[[126 122 132 131 121 129 132 127 140 110 132 134]
 [136 124 121 131 129 127 115 126 123 116 125 131]
 [115 128 136 127 121 140 149 133 131 123 135 137]
 [115 115 141 127 112 134 149 133 147 119 134 137]
 [128 127 129 129 132 124 127 121 131 112 133 134]
 [136 123 128 128 131 118 117 126 130 120 131 130]
 [121 113 137 123 121 124 138 124 137 122 133 140]
 [142 120 125 126 132 114 106 129 123 132 125 126]
 [132 131 116 131 128 130 118 123 120 132 115 121]
 [126 111 139 123 125 118 132 125 137 121 136 139]
 [118 143 132 130 130 138 145 132 130 132 133 125]
 [132 128 122 130 133 127 121 119 124 115 127 132]
 [128 129 124 131 129 133 127 124 125 110 129 135]
 [140 138 115 128 141 118 107 122 115 150 116 111]
 [132 127 126 125 138 117 118 118 122 134 127 128]]
Read off the bottom entry of the column that holds the largest entry.
A: 134
Read off the largest entry in the last column.
A: 140
The bottom-right entry: 128
The entry in the bottom-left corner: 132
Read off the entry directly above the largest entry.
A: 110
The second entry from the end, reading row by row -> 127
The largest entry in the first row -> 140
Read off the top-left entry.
A: 126
The last entry in the row that holds the largest entry: 111
Read off the 3rd entry on the main diagonal.
A: 136
The first entry in the row that holds the largest entry: 140
The fifth-last entry, reading row by row -> 118
The top-right entry is 134
The first entry of the smallest entry's row -> 142
Read off the entry just left of the largest entry.
A: 115
The largest entry in the last row -> 138
The entry directly below the smallest entry -> 118
Read off the fifth entry in reading order.
A: 121
The entry just right of the largest entry -> 116
The entry just right of the smallest entry: 129
Read off the smallest entry in the last row.
A: 117
The second entry on the diagonal from the top-right corner is 125
Read off the last entry of the smallest entry's row.
A: 126
The third entry on the diagonal from the top-right corner: 123
The maximum is 150
The entry just left of 107 -> 118
The bottom entry of the column that holds the smallest entry -> 118
Read off the entry directly below 147.
A: 131

A =
[[102 134 124 128  98 133 127 154 139 129 129 140 140 128]
 [116 153 153 127 103 122 126 112 118 152 152 108 150 131]]
The 4th entry from the end, reading row by row is 152
The first entry, reading row by row is 102
The largest entry in the first row -> 154
The entry just left of 98 -> 128
The bottom entry of the column that holds the largest entry: 112
Give the last entry, reading row by row.
A: 131
The entry in the bottom-left corner is 116
Give the entry just right of 116.
A: 153
The smallest entry in the last column -> 128

Read these off the array that follows.
1) What is the second entry on the main diagonal?
2) What is the 5th entry in reading order?
3) What is the smallest entry?
4) What is the second entry from the end, reading row by row?
5) What is the first entry of the smallest entry's row?
6) What is the largest entry in the last row?
7) What is the entry directly below the largest entry?
8) What is the entry in the bottom-left corner?
[[137 124 130 135 141 114 126 147]
 [149 117 134 118 137 138 142 129]
 [107 111 154 122 129 120 122 129]
 [151 142 103 118 138 125 137 123]
 [135 127 130 134 128 133 131 136]
 [131 138 138 142 137 135 129 149]
 [148 129 131 139 140 126 133 154]
 [134 145 118 135 112 132 135 117]
 [157 119 135 133 149 128 145 148]
 [115 139 123 131 124 126 122 132]
 [145 135 122 117 145 122 141 135]
 [120 133 134 126 130 120 128 124]
 [137 131 115 121 118 123 129 122]
 [123 121 148 136 115 119 111 111]
 [145 118 119 118 127 154 132 130]]
1) 117
2) 141
3) 103
4) 132
5) 151
6) 154
7) 115
8) 145

Questions about the array below.
1) What is the fourth entry in reading order?
2) What is the entry just left of the smallest entry?
3) What is the top entry of the column that holds the largest entry?
4) What is the entry directly above the smallest entry?
5) What is the entry in the top-right corner?
6) What is the entry in the top-left corner?
7) What is the first entry of the smallest entry's row?
8) What is the largest entry in the first row?
[[144 128 144 125 110 145 114 122 130 120 115 131 148 112]
 [111 135 150 128 138 147 142 109 119 110 137 117 149 106]
 [126 113 116 123 150 125 116 120 113 122 141 121 124 138]
 [149 105 107 140 109 140 145 122 123 140 150 143 116 146]
 [131 131 121 113 105 115 135 128 105 131 133 114 137 150]
 [145 115 115 146 117 117 116 141 137 151 112 122 139 111]
 [126 110 107 144 133 149 131 110 120 110 134 131 128 133]
 [143 116 118 151 138 135 112 112 152 141 116 106 142 141]
 [146 139 142 130 110 109 104 130 127 133 112 118 139 119]
 [122 106 146 106 122 121 131 112 151 132 109 122 108 136]]
1) 125
2) 109
3) 130
4) 112
5) 112
6) 144
7) 146
8) 148

W = [135 135 128 125 102 125 129 140 110 134]
Which number is the last entry?
A: 134
Which number is the largest entry?
A: 140
The entry just left of 140 -> 129
